These are the activations of a small neural network, seen along a few directions. Each row is one input.
Each table varies a few parts of the input and shows all the possible inputs, shuffled.
Descriptions start from the smaller parts, as in this example, which fits no table here: values(3) and (point or line(11) or (line(4) and ring(5))).
Shared parts are said once, and a part with two or three values counts as separate values.

Other details of the inputs vary at random and push rows far along two fixed directions, the same in every table; ignore that.

A family of inputs:
r1: [ 19  18 -20  24  11 -13 -48 -25  -1  40   1  27  -6]
r2: [ -4 -50   9   3 -14 -12  37  18  16  11   9   8  14]
r3: [ 14  40 -16   4  27  17 -38 -25 -16  15   8  18  13]
r4: [-13  62   3 -15 -17  13 -27  13 -14 -66 -27 -52 -23]
r5: [-16  44  18  -4  -8   3 -33  -7 -29 -66 -30 -60  15]
r6: [ 18  34 -22  29   7  -3 -37 -23 -13  11   6   7   6]
r7: [-38 -21  32  -1  -9   1  23  12  16 -60 -20 -24   7]
r8: [ 17  27 -11 -11  -2   3  -8 -13 -18  16   6  -2  -3]
r9: [ 26  19 -23  25  19  -5 -30 -35 -11  30  13  20  24]
r10: [ -4 -27   6  10  -3 -14  31  13  20 -24   5  -5  -6]
r11: [-17 -26  24  -6 -22 -23  38  21  10 -32 -13 -31 -18]
r12: [ -1 -25   1 -19   3  -4  30  -1   2  24   8  17 -12]
r13: [ 18  37 -20  -4   0  17 -23   7 -17  -1   5 -11  14]
r14: [ 32  24 -25  25   1 -19 -28 -28  -7  50  10  19   0]
r15: [ 10 -45 -10  21   4 -22  32  -1  38  43  14  41 -11]
r16: [  7  28  -9 -17  -4  15 -31   1 -33  12  -6 -15  10]
r17: [ -3  54   5 -23 -13   8 -26  -3 -37 -40 -20 -46  -7]
r18: [  6  66 -10  -9 -13   5 -16   9 -12 -44 -14 -44 -14]
r19: [  1 -30   0 -20  -2   6  22  15   0  28   9  13   6]
r20: [-23 -33  19 -23  -2   8  34  21  18 -26  -3   2 -22]
r21: [ 20  17 -19  21  -1 -12 -13 -21 -13  19   8   9   6]
r22: [-21 -25  17 -22   0   2  27  14   6 -12  -3   2 -19]
r23: [ 14  25  -1 -11  12   7  -7 -18 -19  12   7  -3  16]
r24: [-15 -34  21  -6  -1 -16  32   1   7 -14   0 -11  12]
r25: [  7  36  -6  -2  -1  14  -9   0  -6 -26   2 -15 -10]
r26: [ 27  13 -22   5  28   4 -13 -31  -9  60  26  38  18]
r27: [ -9  47   6  13   2   4 -34  -6 -17 -59 -13 -38  16]
r28: [-32 -22  26 -31 -19  18  33  43   4 -49 -20 -32  -4]
r29: [ 27  38 -15  17  -6 -19 -34 -23 -22  28  -2  -7   0]
r30: [-17  54   3 -20 -17  27 -35  23 -32 -64 -28 -57   6]
r31: [-12 -12  18 -22 -18  -7  50  29  15 -24  -3 -23 -26]
r32: [-12 -42  16   2   4 -11  19 -15  12  20   2  16  14]
r33: [ 11  39  -1   6 -12 -12 -19  -7 -32 -32 -12 -38   4]
r34: [ -1 -36  -1  -9   0  -1  55   9  22  19  18  27 -12]
r35: [ -6 -48   2  -7  28  11  27  -6  28  37  15  55   2]
r36: [  6  30  -3  23  11   1 -28 -20  -6 -12   4  -6  21]
r37: [ 16  11 -13  15   1   1 -55 -19 -23  40   1  10  19]
r38: [ 18  11 -18  18   6   3 -60 -17 -18  35   1  19  19]
r39: [ -1 -34   4 -19   2  -9  23   2  15  42   6  25 -25]
r40: [-28 -33  20   6 -17   6  19  32  22 -45 -10 -19   5]
r41: [ -1 -55  -1  13  -7 -10  40  18  23  24  16  24  16]
r42: [ 27   7 -21  16   2  -9 -43 -22 -25  58  11  18  25]
r43: [-27 -12  21  11 -15  -7  25  30  25 -60 -16 -31 -23]
r44: [ -1 -36  -7  -5   9  17  19  20  22  25  15  36   3]
r45: [ -5 -55  -1  20   0  -2  30  19  33  17  16  28  10]
r46: [-17  44   7   2 -17   3 -33   0 -26 -72 -33 -55  -3]
r47: [ 27  28 -22  -5   3  11 -30  -9 -31  43  14   9  16]
r48: [-29 -32  22  -4 -15  -9  29  15   8 -41 -21 -21 -11]
r49: [  9  38 -16   1   4   4 -27  -6  -2  11   2  10 -18]
r50: [ -6  38   3   4 -16  -8 -34  -4 -21 -31 -29 -40 -10]
r51: [ 19  24  -9 -11  21   5 -25 -30 -27  38  12  11  16]
r52: [  2 -60   4   5   2 -19  22 -14  18  47   7  40  -5]
r53: [  0 -39  -2  -5  17   5  19   0  26  33  12  50 -15]
r54: [  3  51   8   3  -6  -6 -22 -13 -33 -46 -15 -51  24]
r55: [  2 -45   4   4  -4 -20  26 -10   9  31   8  24  -2]
r56: [ 26  21 -31  11  18  18 -35  -8 -10  48  18  29  14]
r57: [-15 -39   7 -14   1  -1  28  12  32  24   4  31 -29]
r58: [-17 -48  18  11  11  -2  24  -1  30  -3   2  25   8]
r59: [ 19  22 -21   0  15  23 -46  -6 -15  35   7  21   9]
r60: [  7   9  -4   6  -9  -2 -35  -8 -24  16  -4 -10  18]
r61: [ -6 -32   4  10 -11  -4  25  26  21 -20   9 -10  11]
r62: [-25 -18  26  -6 -23 -17  27  22   8 -42 -23 -40 -20]
r63: [ -3 -39   4  -9  21   6  48   6  28  12  19  29   6]
r64: [ 23  34 -11  21   9  -6 -31 -34 -20  18  10   2  27]
r65: [ -1 -60   0  16   9 -18  12  -7  34  54   7  50 -18]
r66: [-23 -11  18  13 -17  -9  34  31  26 -56 -13 -33 -22]
r67: [ -6 -40  12 -19  17   3  28 -10  10  35  10  29   5]
r68: [ 23   3 -22  24  18  -9 -43 -31  -3  47   9  43   2]
r69: [  3  34  -6 -14  -3   1 -32  -9 -16  13  -9  -9 -20]
r70: [ -4 -50  -3  22  -1   3  13  11  30  23  12  35  10]
r71: [ 21  14 -22   5  20   9 -25 -21  -1  39  13  42  -6]
r72: [  8  48  -7 -15 -11  -4 -20  -7 -26   1  -4 -24 -15]
r73: [-19 -17  22 -12   9  14  44  20  23 -45   2 -10   0]
r74: [-17 -11  10 -12  -9   2  42  35  30 -39  -1 -17 -30]
r75: [ 12  35  -8  -6  24  16 -46 -29 -24  18   0  15  11]
r76: [-27 -26  17  11  -7  -5  32  24  19 -50  -6 -14 -13]
r77: [-32 -21  30 -28   2  10  38  16   9 -38 -15 -15   1]
r78: [ 20  23 -20   2   8   7  -8 -13  -3  20  15  15  -6]
r79: [  3  47   0 -14 -19  20  -7  21 -25 -48 -12 -53  10]
r80: [-12  -5  12 -17 -18  -4  53  29  20 -33  -7 -19 -22]
Description of these inputs: values(2) and line(4) and ring(10).
- The inputs of r64 and r9 match in every part but the ring(10) part. If r14 is changed in the same way as r64 into r9, which row does it become? => r15
- The inputs of r16 and r30 match in every part but the ring(10) part. If r39 is changed in the same way as r16 into r30, which row does it become? => r57
- Which other rows does r20 become when the ring(10) part takes its other values? List them by row number. => r8, r12, r17, r22, r25, r34, r53, r71, r78
- Which other rows does r42 become when the values(2) part takes its other values? List them by row number. => r19
- Which other rows does r4 become when the values(2) part takes its other values? List them by row number. => r1
- Start at r10 and move only the ring(10) part, one step at a time. The first step leads to r21. Which rows follow, in order? => r33, r55, r52, r48, r46, r68, r76, r6
